These are the activations of a small neural network, seen along a few directions. Each row is one input.
In each table, some parts of the input vary, and every possible input appears once, in random order.
A made-up example of a description, with smaller parts first: one of 4 places along a line, together with either a single point or one of 9 places around a ring or (one of 3 separate values, together with one of 8 places around a ring).
Shared parts are said once, and a part with two or three values counts as separate values.

Rows:
R1: [-18.5 -38.1 -42.3  -6.9   7.1  23.9  21.8 -49.7 -56.4 -29.6   0.7]
R2: [ 12.2  28.8  39.5  19.5  17.7  14.0  44.8  -2.2  -2.7 -41.4  -6.1]
R3: [  7.1  71.7  -7.2 -18.3   9.3 -36.3  -0.1  13.4   0.1  22.5  -6.3]
R4: [-32.2 -36.7  -0.2 -29.7  -7.3  26.9  24.4 -19.6  15.8  12.4  27.2]
R5: [-23.7  -3.7  22.9  14.0  22.9 -26.8 -16.7  14.6  59.0 -33.2 -10.2]
R6: [-26.8 -19.1  51.6  31.3  17.3  -8.6  28.2 -17.3  42.2 -16.9   0.8]
R7: [  3.9  55.3  21.6  -1.2   3.4 -18.4  44.5 -18.3 -15.4  38.1   4.2]
R8: [  0.5  12.5 -65.4  10.3 -23.1 -15.3  -0.8  29.3  21.1  40.1  12.2]
R9: [ 24.9 -12.0 -23.9  24.3 -41.0  -1.3 -15.3  20.2  -6.0  61.7   8.9]
R10: [ 32.9  47.4  33.8  -3.7  -8.0 -20.8 -15.1   3.3 -25.7  44.2  -8.6]
R11: [  0.5  -4.2 -34.7  24.4 -28.6  -0.6  44.9  -2.9   7.4  54.8  20.9]
R12: [ 16.2  45.0  11.5   2.8  21.3  -4.1   0.7  29.4  13.6 -59.4 -16.8]
R13: [ 45.5  19.2  52.1  15.3   8.4  11.4 -13.1  20.2 -11.2 -35.1 -20.7]
R14: [ -6.1 -44.7  10.7 -31.4 -18.6  26.8 -35.7   4.0   5.7  20.3  11.1]
R15: [  2.8 -27.8  63.5  28.4   8.1 -10.7 -31.8   4.2  32.0  -9.7 -12.6]
R16: [-16.8 -23.3 -72.0 -23.5  13.3   7.7 -23.2 -17.3 -42.2 -44.6  -9.1]
R17: [-29.9 -21.6 -30.4 -47.0  -0.8  10.3 -21.2  13.4  31.2  -2.6  17.3]
R18: [  7.6 -48.7 -31.2  -8.5  -1.6  21.7 -36.4 -24.6 -68.7 -21.7 -12.7]
Q: Changing only one part turns R9 into R8. The same change can be made to R18. Which row results?
A: R16
Q: What is each input in this table made of?
A: one of 3 separate values, together with either a single point or one of 5 places around a ring
Q: List by row number the other rows that have the choice among 3 separate values in common with R11.
A: R1, R2, R4, R6, R7

Rows:
R19: [ 30.8  30.2  26.0  22.5 -23.9  -6.4  -1.7  16.0 -11.9  34.5  10.4]
R20: [ -3.2 -16.7  13.1  -0.2 -13.7   5.1 -27.6  19.2  41.9   5.7 -13.3]
R21: [  2.7 -31.7 -46.0 -38.1  -4.9  14.3 -13.6 -28.1 -65.2   9.0   3.2]
R22: [ 19.6  37.9  29.5  20.8  15.1 -14.3  36.4 -21.3 -19.4   4.2 -20.7]
R23: [  4.1  45.9  21.6  29.4 -10.1 -16.0  31.9 -15.1  -0.4  34.1  -4.1]
R24: [  3.8 -12.6  20.9   1.3  -0.4  12.3 -32.0  10.5  24.3 -25.5 -19.6]
R25: [-17.9  -4.0  43.9  26.8   2.4  -6.8  26.4 -14.7  39.9  15.2  -3.1]
R26: [-11.7 -18.6 -84.5  -5.2 -21.6  13.7   7.9 -12.3 -34.5  12.7  19.9]
R27: [ -4.2  20.1  -2.5   0.7   5.2 -35.6 -12.2  27.3  35.0  19.2   1.2]
R28: [ 28.3   4.3  50.3  21.2   8.7   6.3  -6.1   8.1 -19.9 -21.4  -4.9]
R29: [  0.1  18.2  46.4  25.2  19.8  -1.8  26.7 -23.2 -10.5 -22.2 -20.8]
R30: [ 17.8  56.5  12.5 -11.6  21.2  -6.3  35.4   5.5  -4.8 -17.7  -6.4]
R31: [  0.5  21.9  16.4   3.9  27.4 -22.1 -22.1  12.1  -1.7 -43.9 -15.9]
R32: [ 19.8  41.6  -1.1  -1.5  22.5 -34.7 -13.2  14.6 -10.4 -18.2 -15.9]
R33: [ 34.4  24.5  -2.0  -6.6  -1.0  -1.6 -19.1  13.5 -16.8  -4.7 -31.2]
R34: [ 10.4 -17.5  47.5  21.6  -8.7   2.8  -6.7  16.2  28.8  15.9  12.7]
R35: [-13.2  17.2  36.0  -5.5  19.0   5.8  23.3   3.0  36.6 -38.7   3.6]
R36: [-25.3 -59.3 -57.2  -6.0  -1.0  25.8  -1.1 -19.5 -14.3 -31.7  14.2]
R37: [-10.9 -23.6 -54.0 -30.0 -24.2  15.4 -17.8 -23.8 -48.9  36.0  20.1]
R38: [-30.1 -62.8 -65.2  -5.4 -10.6  18.8   2.6 -12.0   2.8  -4.0  22.1]
R39: [ 15.8 -17.0  56.8  20.3  -1.0   7.1  -9.8   8.2  10.6 -16.6   3.4]
R40: [-13.3 -41.4 -60.9  -7.0   4.3  24.5   3.2 -18.1 -41.8 -37.0   4.2]
R41: [-19.6 -50.1 -48.4 -33.6 -16.6  14.4 -14.5 -16.8 -23.0  43.6  21.1]
R42: [  4.0  52.6  -9.7   7.0   0.8 -32.8 -18.2  19.4   6.9  11.4   1.6]
R43: [ 10.1   4.7  -4.7  -2.3 -15.0  -1.1 -19.1  26.0  29.2  34.0 -12.6]
R44: [-6.3 33.8 10.8 -9.3  3.0 -9.5 36.2 19.3 42.4 20.8 10.9]
R45: [-30.9 -68.9 -32.6 -31.2 -15.6  19.3 -22.2 -23.0 -11.5  18.2  20.4]
R46: [-19.6 -44.4 -79.1  -9.3 -14.1  12.9  10.8  -5.8  -9.1  20.8  20.8]
R47: [ 14.9   5.2  15.7  -1.1   4.1  10.4 -27.9  11.1  -7.7 -31.0 -31.1]
R48: [-19.2  14.8  27.7  -5.8   7.9  -0.9  26.9  12.1  55.3  -6.8  11.7]
R49: [ 23.7   1.0  30.8  18.6 -13.9  -7.5   3.6  23.7  17.5  44.8  12.4]
R50: [ 18.2  35.0 -10.5   2.3 -22.0   0.1 -24.1  18.4   0.9  25.0 -13.5]
R51: [-13.9 -47.6 -29.4 -32.3  -0.5  25.0 -21.4 -29.5 -55.9 -15.3   2.4]
R52: [-17.1   3.1  12.6   5.4  13.1 -25.9 -22.7  19.8  47.4  -7.3   3.5]
R53: [-25.4 -66.0 -25.0 -31.3  -6.6  25.4 -25.0 -30.5 -27.7 -10.0  12.6]
R54: [ -0.9  36.2  30.4  -5.8  25.7   4.5  26.8   3.2   4.6 -43.8  -6.5]
R55: [ -4.3  14.8  27.5  24.4  -2.8 -17.3  36.5  -7.0  28.4  43.8  -3.3]
R56: [-12.5  -3.5  53.2  24.8  10.1  -2.4  23.9 -23.3  21.1 -17.4 -12.5]
R57: [ 1.2 63.5  5.6 -5.3 -7.3 -8.7 31.5 11.3 12.6 11.0  8.7]
R58: [-11.4   5.1  20.8   5.7  23.9 -19.5 -27.0  11.3  29.3 -38.4  -4.5]
R59: [ 48.3  23.4  33.5  16.4   3.6  -5.8   3.2  10.7 -29.1   5.3  -4.3]
R60: [  2.3 -26.1 -76.6 -13.8  -2.3  13.0  11.9 -16.4 -51.0 -13.5   3.1]
Q: Changing only one part turns R35 into R30. The same change can be made to R39. Which row results?
A: R59
Q: What is each input in this table made of?
A: one of 6 places around a ring, together with either one of 2 separate values or one of 5 places around a ring
Q: Change only the choice among 2 separate values in R41. List by row number the other rows that result.
A: R46
Q: Change only the place on the ring of 5 in R23. List by row number the other rows that result.
A: R19, R42, R50, R57
Q: List by row number the other rows that have the place on the ring of 6 in common with R28.
A: R29, R31, R40, R47, R51, R54

Rows:
R61: [ 20.4  53.4  -3.4  -2.4  -3.1  -7.4  25.1  17.0 -36.0  10.1  -9.0]
R62: [-22.2 -46.2 -54.2 -17.2 -27.9  16.1  -9.0   2.2 -15.9   8.5  66.3]
R63: [  4.6   0.5  54.9  18.5  41.5  -5.1  24.5  -5.4   9.4 -43.2  -3.9]
R64: [ 38.1  47.4  18.7   4.9  -8.5 -12.8 -13.5   8.9 -31.5 -25.6 -15.8]
R65: [-22.5 -49.5 -53.8 -54.9  11.6  42.5 -28.3   0.8  -0.2 -60.6  -9.8]
R66: [ 12.9   0.9  37.4  14.6   8.9 -11.5 -45.6  25.0  36.6  -4.9 -12.5]
R67: [ 14.7  34.0   1.7  -4.8   3.6 -10.1  62.5  -9.4  -7.7   8.3   5.8]
R68: [ 32.0  26.9  11.1   8.3 -16.5 -12.8 -45.8  23.6  17.2  18.4  -9.8]
R69: [ -1.7 -70.0 -81.8  29.5 -20.1  19.4   3.0 -17.7 -42.7  -1.2  -6.7]
R70: [  7.1  12.4  -5.5  -5.2 -14.9 -16.2  30.4   6.9  39.8  50.3  11.2]
R71: [-24.7  28.3  34.9  22.3  10.8  15.0  42.7 -28.7  13.5 -23.6  -3.1]
R72: [ 20.6  21.6  44.1  12.4  18.9 -11.8 -15.7   6.1 -11.0 -47.9 -16.5]
R73: [ -7.0 -66.6 -10.2 -37.8 -16.3  39.6 -19.3 -45.8 -57.7  30.6   5.8]
R74: [-38.2   4.7  29.1  22.0  -9.6   5.9  15.1  -5.3  57.3  20.2   0.0]
R75: [ -7.9 -23.0  49.9  17.5  21.5 -13.7  -1.5  18.2  52.8  -0.7  -0.7]
R76: [-38.1  -6.4 -62.6 -27.3  14.2 -29.8 -16.0 -28.9 -35.0   6.1   2.7]
R77: [ 11.9  31.7 -10.4  -0.6 -14.2  -7.4  -8.6  32.5  11.3  55.3  -4.0]
Q: What is each input in this table made of?
A: either one of 5 separate values or (one of 2 separate values, together with one of 6 places around a ring)
Q: Change only the choice among 2 separate values in R67. List by row number the other rows that result.
A: R70

Rows:
R78: [  0.3 -46.1 -30.9 -21.8   7.6  21.0 -33.4 -18.4 -49.7 -40.4  -3.0]
R79: [ -2.8  36.4  58.5  18.2  26.4  -7.3  36.4  -3.5  25.7 -35.6 -11.2]
R80: [-26.3 -51.0 -29.5 -11.6   8.0  22.9  16.5 -41.6 -31.6 -28.8   9.5]
R81: [-12.8   7.4 -48.4  -8.7 -11.0   1.6  33.0 -13.3 -13.2  30.2  14.6]
R82: [ 10.4  32.3  16.0  16.0  -7.6 -12.6  40.7  -3.5   2.4  37.3   8.0]
R83: [  8.5   9.7  21.3  12.5 -19.8 -13.0  -5.3  19.1  33.7  48.1   6.6]
R84: [ 22.3  39.5  53.9  15.2  26.7 -13.2 -12.0  17.3   8.4 -50.0 -25.9]
R85: [ 32.1  38.6  12.0   9.2  -9.6 -11.6  -9.8  16.1 -15.2  27.1 -11.1]
R86: [-27.3 -74.3 -22.8 -14.5  -2.8  26.2 -27.4 -11.5  -0.5 -20.6   8.6]
R87: [ -3.1  12.1  62.2  15.7  16.0  -7.7  -6.7  22.0  57.0 -26.0 -13.7]
R88: [ 12.3  11.5 -50.7 -18.7 -11.8  -4.4 -18.2   6.4 -33.7  19.6   0.5]
R89: [-13.4 -15.9 -41.6 -11.7 -22.0  -1.9 -13.9  10.9  16.5  39.1  17.1]
Q: Changing only one part turns R85 into R84. The same change can be made to R82. Which row results?
A: R79
Q: What is each input in this table made of?
A: one of 3 separate values, together with one of 4 places along a line
Q: Change only the choice among 3 separate values in R89. List by row number the other rows that result.
A: R81, R88
